Each row below holds a small network's activations on one input, seen along a few directions.
Each table varies a few parts of the input and shows all the possible inputs, shuffled.
Descriptions start from the smaller parts, as in this example, which fits no table here: one of 5 places around a ring, together with either a single point or one of 11 places along a line or (one of 3 separate values, together with one of 6 places along a line).
Shared parts are said once, and a part with two or three values counts as separate values.

Other details of the inputs vary at random and push rows far along two fixed directions, the same in every table; ignore that.

Rows:
R1: 37,-7,14,-6,-10,1,6,-8,-9,-3,-4
R2: -11,-6,-31,-3,7,-3,-3,-7,16,11,9
R3: 20,1,28,4,-2,1,2,-11,-17,-9,-4
R4: -25,4,16,-8,-4,-3,-11,-17,21,23,4
R5: 23,8,26,-4,1,-3,9,-7,-15,-5,-9
R6: 25,-2,19,-10,-12,3,8,-7,-21,1,8
R7: -19,-3,-8,8,7,-1,-8,11,21,0,-1
R8: -23,3,16,-10,-9,-3,-4,-10,24,23,-2
R9: 9,-2,-26,-1,10,1,-4,15,2,-11,2
R10: 33,-4,5,-5,-1,1,10,-26,-16,3,0
R11: 4,-5,-52,10,18,8,0,34,-11,-29,1
R12: -14,1,17,-2,-2,-4,-15,-8,32,22,-7
R13: -13,2,-39,25,13,5,0,34,-18,-35,2
R14: -13,-1,9,-20,-6,-2,-16,-9,21,29,11
R15: -11,5,-39,16,22,3,8,37,-16,-33,-1
R16: 26,-2,19,-11,-9,2,8,-7,-20,0,11
R17: 28,7,18,-13,-2,2,1,-9,-21,1,8
R18: -11,-7,-32,1,1,-2,-5,-5,14,13,2
R19: 18,-4,29,6,-10,-2,8,-10,-16,-10,-1
R20: -23,4,-8,6,7,-3,-15,7,14,1,2
R21: 18,10,26,-5,-1,1,13,-12,-18,-6,-2
R22: -31,1,-12,5,-2,1,-5,4,8,4,3
R23: -19,0,15,-7,-9,-6,-9,-6,26,25,-13
R24: 11,8,-2,13,2,5,11,4,-34,-24,1
R25: -19,-4,-9,12,0,0,-9,13,19,3,-7
R26: 36,-6,15,-9,-3,0,7,-10,-7,-5,2
R27: -16,0,-19,-6,-2,3,-14,12,7,12,8
R28: -5,-14,6,-15,-11,-5,-9,-8,34,24,1
R29: -17,-9,18,1,-11,-4,-9,-6,32,20,-7
R30: 20,0,27,-1,-6,-3,16,-5,-14,-6,-6
R31: -30,2,-10,4,0,0,-4,4,9,3,6
R32: -17,-8,19,0,-9,-4,-8,-6,33,20,-4
R33: -17,8,-41,18,19,8,2,27,-24,-30,3
R34: 19,1,29,3,-2,-2,5,-11,-15,-11,3
R35: 31,-10,-12,4,-1,3,14,12,-20,-24,1
R36: -2,-7,-60,16,12,3,12,19,-16,-25,8
R37: 32,-8,6,-3,-7,-2,17,-24,-13,1,6
R38: -9,-1,-13,8,3,-1,7,19,-5,-12,-7
R39: -17,1,-18,-9,4,5,-15,11,7,12,7
R40: -24,13,-12,-3,9,0,-7,7,11,6,-3
R41: 17,11,25,-1,0,0,6,-17,-22,-5,1
R42: 30,2,-22,5,11,1,14,-7,-26,-17,6
R43: -24,3,15,-10,-11,-2,-4,-10,23,24,-6
R44: 18,-3,29,5,-8,-2,8,-10,-14,-11,3
R45: -18,1,16,-10,-3,-4,-11,-7,25,25,-13
R46: -26,9,-12,-2,7,3,-7,8,10,6,-6
R47: -26,8,-12,1,1,1,-5,9,11,6,-5
R48: 25,-1,28,6,-2,3,6,-8,-11,-7,-10
Description of these inputs: one of 6 places around a ring, together with either one of 3 separate values or one of 5 places around a ring.
Question: Changing only the place on the ring of 6 turns R27 into R14. The same change can be made to R47. Which row results?
Answer: R21
Question: Which other rows agree with R38 in the place on the ring of 6? List them by row number.
Answer: R6, R19, R22, R29, R35, R36, R43

Rows:
R49: 19,3,42,-2,-9,-1,11,-31,-13,0,-1
R50: 3,2,9,-1,-8,4,1,-1,-13,-5,5
R51: -25,-13,-11,-10,-5,-4,-24,12,41,22,5
R52: -42,5,-4,-5,2,-4,-20,0,35,18,6
R53: 25,6,35,-8,-5,4,5,-12,-24,-7,4
R54: -2,4,-45,0,10,9,5,20,-21,-13,9
R55: 17,7,-19,-6,13,9,7,7,-28,-12,9
R56: 8,-3,51,-14,-26,-5,-2,-45,10,34,1
R57: -25,-18,-12,2,-8,-8,-10,1,42,19,1
R58: 27,8,29,-3,-3,-2,9,-16,-22,-9,9
R59: -22,-1,-10,5,-3,3,-2,1,4,-1,3
R60: -21,5,40,-10,-8,-7,-13,-19,30,32,0
R61: 17,6,-26,7,15,6,20,0,-32,-23,6
R62: 11,-7,10,6,-5,-6,14,5,5,-9,-17
R63: 20,-3,-4,4,3,-3,-4,-11,-4,-1,-4
R64: 13,-14,7,7,-7,-4,10,-1,4,-11,-2
R65: 1,0,9,-5,-11,1,-3,-6,-7,7,8
R66: -23,7,35,-11,-8,-7,-6,-25,29,33,-16
R67: -35,14,-22,5,15,-2,-7,25,12,-5,-7
R68: -14,-10,-33,-14,5,3,-15,16,31,17,4
R69: 10,2,-20,6,1,2,13,1,-29,-15,4
R70: 38,-9,40,-24,-19,-5,-3,-23,7,22,-1
R71: -5,0,-27,6,11,4,-2,42,3,-20,-10
R72: 2,-12,-49,8,9,1,11,18,5,-14,2
R73: 8,-14,-17,2,-5,-7,7,1,8,-3,-1
R74: 29,14,27,-2,4,4,14,4,-38,-21,-10
R75: 17,7,-19,0,11,3,6,13,-37,-24,9
R76: 12,0,54,-4,-20,-1,7,-31,-3,18,-5
R77: 31,-10,51,-17,-19,-1,-3,-20,10,14,-2
R78: 23,1,39,-22,-22,-4,1,-33,-7,26,2
R79: 20,10,-23,1,18,5,15,7,-31,-23,10
R80: 36,-2,18,-7,-3,0,1,-31,-1,12,-5
R81: -43,2,-12,10,7,-1,-8,8,21,8,-1
R82: -11,9,-38,4,15,-2,-1,18,-10,-15,10
R83: -42,4,-3,-2,-4,-2,-9,1,28,22,-13
R84: -29,-4,-15,16,8,0,-19,12,30,7,-7
R85: -40,3,4,-5,3,1,-20,10,26,22,2
R86: 19,-10,-9,23,3,0,21,22,-17,-33,-4
R87: -25,-7,-24,10,7,-2,-22,4,29,8,1
R88: 1,-8,16,-3,-6,1,-8,12,18,8,-3
R89: 9,11,-8,8,4,6,14,23,-34,-28,-8
R90: -27,3,-27,1,10,2,-14,19,4,-2,12
R91: 17,3,-28,6,8,9,19,3,-35,-20,6
R92: 6,5,-11,3,5,-2,10,-7,-17,-8,4
R93: 29,3,17,9,1,0,19,-15,-37,-21,5
R94: -32,-6,-10,5,3,-3,-26,-3,42,17,-4
R95: -11,3,-7,10,8,-2,-9,8,15,-2,-18
R96: 4,5,-2,11,0,7,8,19,-27,-20,2
Question: What do these inputs look like to the network?
Answer: one of 6 places along a line, together with either one of 3 separate values or one of 5 places around a ring
Question: Changing only the place on the line of 6 turns R65 into R54. The same change can be made to R51. Which row results?
Answer: R68
Question: Changing only the place on the line of 6 turns R87 into R95. The same change can be made to R58. Which row results?
Answer: R67
Question: Change only the choice among 3 separate values in R77. List by row number the other rows that result.
Answer: R64, R94
Question: Change only the place on the line of 6 in R74. List by row number the other rows that result.
Answer: R53, R55, R75, R85, R90
Question: Change only the place on the ring of 5 in R49. List by row number the other rows that result.
Answer: R50, R52, R53, R59

Rows:
R97: 27,5,35,2,-7,1,10,-5,-17,-5,-17
R98: -42,-2,-10,9,-3,-2,-16,10,22,5,4
R99: 31,-2,7,0,-4,-3,1,-16,-16,-7,3
R100: -39,-5,21,-6,-17,-3,-19,-16,34,26,3
R101: -39,3,-21,13,2,-2,-5,27,10,0,-5
R102: 15,3,35,-3,-18,2,17,-15,-24,-8,-5
R103: 4,-6,-5,-6,-3,-4,-14,-7,8,10,5
R104: 3,-6,-38,18,11,4,3,9,-10,-18,8
R105: 1,-2,-30,6,8,13,-4,24,-14,-18,15
R106: 17,7,-4,19,15,2,20,26,-33,-41,-1
R107: -20,0,26,-10,-11,-5,1,-14,18,12,2
R108: -23,-7,-15,-6,2,-6,-6,-10,38,24,4
R109: 3,2,-39,9,14,-2,10,12,-6,-22,6
R110: -20,18,-12,11,18,6,-9,6,-17,-10,4
R111: 21,1,40,10,-10,-3,6,-10,-21,-9,-1
R112: 1,-15,-6,3,-1,2,-2,-15,10,13,6
R113: -4,2,9,-3,8,0,-4,4,18,-2,-12
R114: -23,-3,-36,-6,3,5,-10,24,11,9,4
R115: -12,-2,35,0,-10,-4,-15,-12,22,21,-6
R116: 2,0,-20,-4,6,-6,1,1,6,-4,4
R117: -6,1,28,-11,-7,1,-11,-12,26,23,-22
R118: 29,-10,8,-1,2,0,21,-17,-11,-3,5
R119: 15,21,31,-4,1,4,10,-20,-33,0,-8
R120: -26,-5,-48,7,6,2,-2,12,16,6,-1
R121: -21,-2,-40,-5,3,-2,-11,15,13,8,-1
R122: -38,3,-26,13,7,1,-7,30,13,-2,-9
R123: 27,1,44,5,-6,0,1,-12,-11,-4,-9
R124: 1,-2,-21,-6,8,2,1,18,-1,-7,12
R125: 0,-2,10,-17,-14,-7,-9,-24,21,31,-7
R126: -8,2,28,-5,-1,-6,-6,-5,25,15,-9
R127: -5,-3,30,-5,-5,1,-19,-15,28,18,-14
R128: 33,-10,21,-4,-10,3,19,-28,-15,10,-4
R129: 11,5,-4,15,8,2,23,19,-35,-42,4
R130: 0,-5,14,-22,-15,-5,-11,-15,18,34,-2
R131: 28,1,16,-13,-2,6,11,-4,-14,-5,10
R132: 1,-2,-30,11,6,0,-4,2,-1,-11,5
R133: 27,3,-10,-1,0,13,14,15,-33,-20,5
R134: -20,19,24,-12,8,-3,-7,-19,9,20,0
R135: 28,3,-27,11,5,4,19,7,-34,-29,-3
R136: -44,2,-28,10,1,1,-4,25,10,-4,-3
R137: 3,-1,-27,-4,10,-5,0,11,0,-9,6
R138: 20,6,16,13,4,-3,21,11,-31,-29,1
R139: 2,-6,-25,1,5,2,-10,13,-5,-6,10
R140: 36,-5,30,-11,-11,3,0,-16,-16,5,9
R141: 2,-5,11,-21,-6,-8,-7,-12,21,24,6
Question: Changing only one part turns R125 into R116. The same change can be made to R119. Which row results?
Answer: R134
Question: Changing only one part turns R127 into R113. The same change can be made to R103. Which row results?
Answer: R137
Question: What do these inputs look like to the network?
Answer: one of 3 separate values, together with either a single point or one of 6 places along a line or one of 8 places along a line

Rows:
R142: -38,-9,-25,22,6,1,-6,18,21,-11,4
R143: 35,-8,47,-5,-15,-1,4,-6,-5,-10,3
R144: -31,1,-23,9,11,-2,-17,41,21,-10,-13
R145: 39,-5,27,-18,-19,4,8,-16,-20,8,7
R146: 38,-17,40,-6,-20,-5,9,-5,-8,-3,4
R147: -31,15,25,-20,-4,-4,-21,-17,21,37,-6
R148: -27,-2,-52,8,9,-2,-3,0,15,4,3
R149: -32,-2,-48,-7,3,5,-8,13,4,7,14
R150: -45,18,-34,-4,17,5,-4,26,3,1,-4
R151: -39,-2,-23,27,12,2,-12,20,19,-10,-4
R152: 27,15,45,-17,-7,4,12,-6,-18,6,-11
R153: 28,-4,24,-2,-19,-3,19,-38,-21,3,3
R154: 4,19,-10,24,13,0,16,9,-39,-36,-6
R155: 22,-1,-20,7,4,7,13,29,-41,-30,19
R156: 9,9,-17,6,11,10,11,15,-45,-36,19
R157: -30,0,31,3,-7,-8,-13,-16,37,27,-21
R158: -11,-1,1,-12,1,-11,-11,-39,39,39,-3
R159: -4,-5,4,-27,-10,-1,-19,-16,35,45,1
R160: 2,18,-12,18,14,2,27,12,-38,-35,-10
R161: -37,-1,-40,-2,5,1,-8,19,2,5,21
R162: -17,-11,-45,14,19,-3,-6,7,30,0,-8
R163: 22,-1,-3,19,11,7,2,32,-25,-42,-2
R164: -33,1,-25,3,12,0,-5,43,23,-9,-16
R165: -30,-17,-41,17,-1,0,-1,13,20,-1,-2
R166: -31,0,29,-2,-7,-5,-1,-14,40,29,-24
R167: 6,6,-15,22,8,4,19,6,-37,-41,14
R168: 28,-14,38,9,-18,-4,19,-23,-11,-1,1
R169: -8,1,1,-29,4,-6,-19,-31,32,44,2
R170: 54,2,24,-20,0,0,5,-22,-12,10,0
R171: 5,-15,9,-20,-3,-11,-21,-13,51,34,-11
R172: 5,13,-10,26,13,4,12,7,-40,-38,5
R173: 1,-16,8,-18,-15,-7,-17,-11,49,35,-7
R174: -30,10,25,-17,-4,-1,-26,-20,22,35,5
R175: 42,-11,26,4,-12,-2,18,-32,-5,3,-10
R176: 29,9,47,-9,-7,5,-5,-11,-21,2,3
R177: 30,3,42,-13,-12,5,3,-11,-19,-1,12
R178: 27,5,-37,-1,13,8,14,7,-41,-25,8
R179: 15,17,-9,9,14,7,5,32,-39,-33,-2
R180: -19,-17,-39,3,-4,1,-10,30,25,-3,2
R181: 23,-3,33,1,-17,-7,19,-32,-23,1,10
Question: Changing only one part turns R172 into R167. The same change can be made to R176. Which row results?
Answer: R177
Question: What do these inputs look like to the network?
Answer: one of 5 places around a ring, together with one of 8 places along a line
Question: A walk changes only the place on the line of 8. It starts at R150 and steps to R147. List the rest of the walk in order.
Answer: R174, R156, R161, R149, R178, R169
Question: Change only the place on the line of 8 in R168. List by row number the other rows that result.
Answer: R142, R151, R157, R162, R165, R166, R175
